Here are a small network's activations along a few directions, averaged over the inputs that share one value of a field.
Related values have similar rows: they may be neighbours, one step apart, or belong to one group.
(in the rows, 500 means zero)
Strong random noise was added to every row along 11 fixed directions; ignore it. To show where, here is one row again and again, with new noise each time:
[445 502 757 197 369 310 654 490 445 493 656 487 661 340 407 532 596 345
 593 740 571]
[646 515 401 442 245 467 319 883 706 419 785 457 596 693 716 533 655 635
 359 566 334]
[375 710 604 685 232 558 601 477 683 416 435 475 472 336 611 682 421 661
 594 536 769]
[590 597 614 357 464 423 631 452 481 618 182 431 679 265 483 326 655 635
 495 504 636]
[383 608 508 496 399 535 376 404 497 353 367 417 403 575 695 659 450 439
 418 390 580]
[447 538 426 489 614 454 404 458 335 494 268 328 522 362 559 527 522 494
 433 373 311]
[403 528 453 319 673 272 301 298 337 400 499 409 679 455 759 422 493 403
 373 499 341]
[786 472 337 500 550 558 490 458 523 501 449 601 409 608 660 394 478 473
 356 344 499]
[370 506 389 355 443 465 491 715 396 473 538 586 666 526 644 432 397 545
 415 416 404]
[119 571 558 389 442 420 488 512 321 417 364 361 637 347 584 620 390 399
 481 447 466]
[770 563 515 195 288 470 331 663 566 428 617 639 548 750 702 478 716 600
 443 578 503]
[855 446 536 374 344 623 640 354 650 416 634 660 241 700 611 576 495 172
 452 493 738]
[718 446 603 138 425 368 417 569 340 554 327 363 685 437 549 483 793 309
 423 546 375]


Z, 30 values:
z2: [635 646 433 635 566 526 292 429 441 560 269 504 465 518 591 475 605 776
 582 436 514]
z17: [494 461 531 290 512 490 458 536 441 488 510 481 558 576 437 509 590 462
 543 618 374]
z9: [579 336 349 508 447 579 854 625 629 596 458 393 638 306 598 349 375 223
 393 379 502]
z3: [715 494 741 256 390 465 464 635 257 641 221 706 673 455 320 464 845 683
 636 629 581]
z26: [746 352 435 589 522 391 304 643 388 529 756 650 473 695 421 539 597 490
 503 542 377]
z6: [398 475 394 313 765 434 514 151 479 541 311 458 567 462 576 217 486 462
 430 398 510]
z10: [587 455 518 391 397 331 340 479 400 477 487 477 721 377 793 668 576 224
 532 575 430]
z1: [491 481 608 548 621 549 531 322 416 550 401 460 452 358 374 529 449 388
 584 465 531]
z18: [637 335 547 505 444 455 514 406 468 451 836 589 546 412 630 674 409  53
 643 659 439]
z24: [411 551 386 519 365 637 413 686 529 388 548 585 628 478 728 609 449 447
 585 468 435]
z8: [520 576 497 143 569 519 551 419 482 417 676 567 384 489 509 503 560 503
 694 696 373]
z29: [421 418 484 424 562 429 550 384 346 489 560 620 591 577 477 490 365 349
 443 477 529]
z23: [817 481 406 481 490 630 464 495 347 533 280 795 531 457 753 574 467 339
 580 485 518]
z25: [673 341 281 683 221 855 524 832 658 443 553 719 410 763 695 601 320 304
 404 251 640]
z5: [478 338 517 179 482 616 721 618 468 565 698 661 612 553 516 399 366 129
 530 519 572]
z27: [561 457 453 682 451 582 547 538 470 547 614 502 406 427 542 684 362 273
 596 501 497]
z12: [796 269 632 503 583 505 363 380 390 621 232 325 408 647 386 480 676 276
 292 406 467]
z20: [354 490 602 549 364 419 514 622 724 586 616 389 613 631 366 371 531 661
 336 637 591]
z22: [176 564 823 406 467 512 518 328 281 390 511 534 399 475 231 796 414 340
 735 558 692]
z30: [742 418 522 732 540 413 394 503 409 596 405 510 637 347 497 509 655 555
 469 534 401]
z4: [717 502 332 524 531 590 604 484 811 490 811 624 369 697 588 268 465 589
 502 516 578]
z16: [169 516 644 568 467 386 370 552 386 527 357 210 519 491 371 573 526 485
 444 435 472]
z21: [910 337 544 560 586 445 626 598 495 646 629 636 448 470  87 433 691 531
 599 664 383]
z11: [787 556 575 534 370 551 513 483 675 507 547 589 351 603 435 500 726 646
 633 609 722]
z15: [502 490 432 433 434 662 436 588 413 502 386 546 333 621 447 710 477 443
 543 387 442]
z14: [292 475 446 487 407 657 548 576 552 488 142 225 527 602 461 479 534 360
 317 323 574]
z28: [724 497 585 643 532 579 665 359 801 548 626 332 417 361 444 472 661 400
 530 662 524]
z7: [612 386 434 634 691 505 549 615 600 615 630 518 449 650 378 247 491 608
 301 470 406]
z19: [444 424 201 683 355 807 712 935 846 562 552 434 337 520 418 472 407 653
 467 364 445]
z13: [573 634 451 879 251 610 495 570 830 462 445 531 467 638 680 632 423 764
 449 472 760]
The values of Z form 5 separate groups.
Which other values are in the same group as z17? Give them in the order they are listed. -> z29, z20, z21, z14, z13
Which other values are in the same group as z23? Give them in the order they are listed. -> z3, z12, z30, z28, z7
Which other values are in the same group as z10? Give them in the order they are listed. -> z9, z6, z8, z15, z19
Which other values are in the same group as z18? Give them in the order they are listed. -> z1, z24, z25, z5, z22

M, 30 values:
m10: [407 560 576 491 572 486 550 219 490 417 364 508 523 336 569 588 472 331
 559 543 642]
m21: [532 405 451 365 596 481 651 519 504 512 543 457 418 474 377 336 504 465
 407 454 401]
m16: [673 395 425 459 426 671 661 636 668 587 575 473 471 495 488 409 571 373
 518 483 543]
m22: [336 642 375 206 541 589 747 426 664 430 664 534 375 428 558 423 452 516
 755 596 490]
m30: [624 366 428 572 581 618 926 581 676 677 687 638 477 398 386 320 370 437
 555 589 587]
m18: [553 503 490 457 594 504 447 441 326 478 570 488 545 266 649 650 528 366
 631 577 230]
m27: [246 502 469 253 474 586 633 492 500 385 658 458 401 649 437 500 491 327
 547 510 427]
m5: [768 490 478 541 577 498 502 396 623 593 574 628 418 578 440 398 593 653
 547 630 517]
m4: [405 400 456 600 360 492 683 429 660 486 440 450 622 560 706 358 391 215
 271 408 805]
m26: [581 444 473 359 513 519 485 599 539 457 549 499 552 669 562 381 542 453
 461 503 396]
m20: [874 459 474 784 466 483 370 566 465 580 347 460 478 372 512 598 591 522
 496 364 491]
m9: [386 550 535 531 570 415 580 280 578 411 661 303 514 296 522 648 437 347
 548 712 408]
m19: [378 461 546 531 432 426 671 573 532 542 586 549 572 334 366 483 374 628
 519 532 549]
m2: [365 637 621 649 542 350 268 350 402 453 475 524 567 522 639 471 486 740
 454 538 570]
m28: [316 572 375 365 500 654 791 613 452 464 576 674 390 505 453 409 300 634
 585 437 492]
m15: [430 574 480 599 406 523 495 707 343 456 605 641 440 480 413 755 387 656
 648 566 344]
m14: [756 434 584 479 591 402 446 308 505 531 389 524 681 436 631 344 600 395
 440 509 555]
m7: [500 453 521 544 513 451 466 348 195 551 222 507 702 236 538 618 458 295
 535 405 485]
m8: [582 623 317 467 557 519 466 480 648 392 673 674 513 496 733 428 565 698
 605 623 402]
m17: [721 577 460 309 535 576 310 329 551 358 516 688 394 819 618 452 621 580
 440 468 599]
m6: [393 403 417 602 477 481 549 687 564 481 624 336 446 473 436 533 458 406
 468 422 430]
m24: [540 506 254 476 428 566 694 784 424 695 485 599 723 216 606 411 386 554
 633 452 325]
m29: [374 494 595 461 554 495 597 548 510 528 535 210 420 408 304 553 528 378
 508 487 438]
m11: [688 450 546 525 534 451 322 595 326 581 546 619 485 517 270 517 619 601
 603 580 408]
m13: [420 483 597 541 556 584 654 574 535 595 445 446 469 352 282 472 517 565
 545 468 443]
m23: [418 550 557 448 413 401 319 558 439 517 503 458 642 572 594 557 483 469
 422 500 523]
m25: [503 470 569 354 400 496 436 539 584 529 401 544 560 746 443 340 576 513
 378 505 687]
m3: [760 576 446 434 438 580 483 616 509 576 344 606 592 582 652 320 608 667
 515 476 509]
m1: [407 327 598 497 679 364 469 445 466 561 647 558 512 691 350 341 425 444
 319 488 646]
m12: [582 358 388 583 536 447 645 449 599 549 577 560 617 453 583 393 293 384
 362 459 553]
The values of M form 5 separate groups.
Which other values are in the same group as m26? Give them in the order they are listed. -> m18, m2, m14, m13, m3
Which other values are in the same group as m10? Give them in the order they are listed. -> m27, m4, m7, m8, m17
Which other values are in the same group as m16? Give them in the order they are listed. -> m30, m5, m11, m25, m1
Which other values are in the same group as m12? Give them in the order they are listed. -> m21, m9, m19, m28, m15

V, 30 values:
v5: [452 483 261 395 464 537 433 515 503 324 567 637 636 559 941 593 396 351
 462 494 307]
v10: [536 531 484 516 361 339 205 665 330 487 619 819 599 735 571 577 549 705
 537 537 604]
v3: [274 618 587 538 429 269 524 372 667 452 567 378 734 488 737 325 402 567
 400 631 682]
v8: [310 506 549 654 732 460 435 504 300 452 524 572 440 458 241 512 443 765
 498 466 367]
v20: [411 647 508 398 417 510 541 568 461 377 597 610 416 534 509 540 514 716
 724 609 461]
v6: [487 527 547 559 533 561 395 512 660 496 504 391 443 569 395 505 582 720
 532 533 456]
v16: [301 612 526 406 516 478 667 512 503 581 548 394 623 242 473 360 516 648
 547 587 420]
v11: [371 530 534 564 713 401 454 443 507 452 636 486 396 602 427 344 360 655
 398 414 506]
v25: [332 411 473 367 747 328 620 411 481 547 540 423 554 382 444 282 459 508
 391 481 475]
v29: [465 450 491 845 543 340 240 408 416 507 505 517 562 558 625 590 443 499
 411 563 507]
v24: [502 629 547 493 724 577 572 190 776 407 718 484 198 497 325 370 591 666
 671 560 579]
v27: [475 639 694 519 482 520 249 308 625 413 440 425 429 613 634 592 608 597
 537 598 622]
v9: [724 534 526 354 415 605 571 503 753 487 517 600 474 619 552 394 714 671
 434 565 613]
v22: [723 586 520 429 619 483 378 236 607 491 346 383 268 662 372 418 612 619
 407 450 582]
v2: [293 581 516 607 722 327 434 252 484 565 366 214 801 204 639 274 529 572
 473 452 485]
v17: [655 559 475 422 525 707 392 400 562 348 390 363 337 687 686 585 624 298
 377 416 441]
v4: [412 387 462 829 596 363 425 408 526 398 700 326 452 489 369 685 396 331
 384 553 263]
v13: [356 685 494 603 614 430 435 196 432 434 501 607 452 396 538 410 421 821
 563 490 569]
v23: [779 555 571 332 316 475 536 369 560 536 569 626 665 452 788 519 601 259
 654 642 760]
v18: [222 608 540 480 650 454 387 306 517 381 445 381 400 525 328 458 533 588
 557 465 497]
v28: [534 515 445 362 308 525 546 724 542 517 544 636 490 549 464 567 486 639
 524 509 564]
v26: [724 652 575 456 593 386 159 290 446 441 304 457 590 660 611 418 724 728
 388 556 464]
v12: [474 544 635 448 353 646 454 521 830 453 322 226 371 769 597 386 743 448
 312 494 708]
v30: [422 450 489 548 626 392 514 380 408 474 563 479 371 593 276 374 463 600
 437 424 466]
v7: [558 493 464 561 526 568 536 529 598 466 536 468 319 492 603 528 482 513
 490 440 498]
v14: [434 637 618 708 479 372 156 359 439 476 462 438 446 497 435 787 605 718
 627 708 462]
v21: [644 489 334 610 553 545 474 427 663 544 598 668 551 498 673 448 382 628
 511 545 548]
v1: [686 384 474 349 403 421 582 430 632 518 771 433 596 553 785 484 508  90
 371 616 438]
v15: [512 539 489 378 206 572 429 781 328 471 332 762 570 526 527 722 535 500
 713 478 630]
v19: [652 622 640 577 424 456 526 487 554 603 366 513 610 339 475 478 482 721
 556 533 710]
The values of V form 5 separate groups.
Which other values are in the same group as v19? Give them in the order they are listed. -> v11, v25, v22, v28, v7
Which other values are in the same group as v10? Give them in the order they are listed. -> v24, v2, v23, v18, v15
Which other values are in the same group as v3? Give them in the order they are listed. -> v20, v16, v13, v30, v1
Which other values are in the same group as v5? Give them in the order they are listed. -> v8, v9, v17, v4, v26

W, 30 values:
w3: [570 516 554 447 485 546 547 504 410 487 489 338 374 313 443 747 539 395
 626 591 358]
w18: [328 579 431 413 620 522 546 439 442 432 402 376 566 388 700 439 405 499
 460 448 374]
w24: [619 441 468 542 487 307 253 298 434 400 523 413 763 342 737 627 481 299
 419 602 414]
w29: [508 554 546 404 474 469 522 505 495 494 417 486 493 449 478 461 608 487
 556 429 482]
w25: [476 432 315 503 666 491 688 573 423 593 581 424 526 371 279 290 454 552
 471 377 332]
w7: [353 518 295 658 581 501 528 608 467 442 482 626 676 387 573 426 261 633
 454 413 400]
w10: [338 482 336 570 558 429 318 481 541 480 431 279 543 554 717 418 530 454
 364 455 313]
w15: [562 420 553 641 529 470 581 433 615 608 544 288 332 504 363 490 508 377
 338 468 475]
w21: [184 607 529 415 477 509 557 672 476 512 254 109 536 389 417 503 563 575
 412 451 350]
w4: [390 408 418 501 592 469 742 304 662 418 672 420 538 356 548 397 374 304
 493 609 460]
w20: [414 560 321 224 417 673 589 707 759 393 758 547 428 772 653 407 516 488
 544 568 514]
w12: [473 645 465 704 558 448 314 321 608 538 429 520 498 519 608 375 491 917
 546 536 678]
w2: [397 582 716 439 409 305 399 508 620 484 737 366 562 514 468 529 557 567
 461 740 558]
w23: [400 488 433 714 668 571 547 484 488 503 574 342 442 408 413 505 389 431
 517 426 281]
w5: [648 462 459 418 492 631 554 492 636 475 581 512 504 530 685 465 646 348
 473 545 529]
w14: [396 510 444 459 589 382 422 304 366 460 534 745 686 505 664 513 313 544
 466 522 560]
w26: [785 484 393 628 483 601 452 631 648 495 609 502 322 506 471 577 555 555
 516 421 437]
w9: [695 383 596 364 488 580 601 540 547 533 382 628 395 709 297 403 638 491
 368 461 629]
w6: [588 438 537 587 684 356 267 268 625 509 614 402 370 694 462 455 571 520
 410 545 516]
w16: [348 573 498 329 462 516 517 529 552 376 519 219 507 457 696 589 603 397
 536 590 243]
w22: [232 507 486 488 607 581 515 394 555 432 495 349 579 435 702 444 336 307
 441 421 492]
w1: [420 493 472 441 537 379 453 431 203 493 517 625 602 311 550 578 469 430
 657 492 359]
w13: [631 292 580 599 532 352 451 399 371 658 305 454 528 574 319 425 587 279
 296 438 645]
w8: [670 364 543 717 442 393 581 495 654 576 542 435 509 574 338 492 569 412
 268 541 624]
w30: [533 381 429 506 603 541 486 448 488 439 683 406 492 622 570 513 453 194
 448 513 255]
w27: [489 458 600 494 558 482 290 466 358 481 535 526 471 558 447 598 561 420
 478 521 429]
w19: [394 466 509 646 304 665 646 740 655 468 613 447 569 452 559 572 448 388
 480 497 581]
w17: [647 400 280 505 627 557 426 628 554 497 476 273 434 453 617 453 608 505
 464 360 241]
w11: [605 489 458 382 568 430 471 460 603 474 687 485 449 587 484 360 578 485
 446 467 470]
w28: [710 508 379 611 688 397 387 418 413 564 478 518 523 378 528 529 518 479
 628 554 296]
The values of W form 5 separate groups.
Which other values are in the same group as w15? Give them in the order they are listed. -> w3, w18, w21, w2, w16
Which other values are in the same group as w14? Give them in the order they are listed. -> w24, w7, w4, w9, w8
Which other values are in the same group as w6? Give them in the order they are listed. -> w10, w20, w12, w13, w28
Which other values are in the same group as w22? Give them in the order they are listed. -> w23, w5, w30, w27, w19
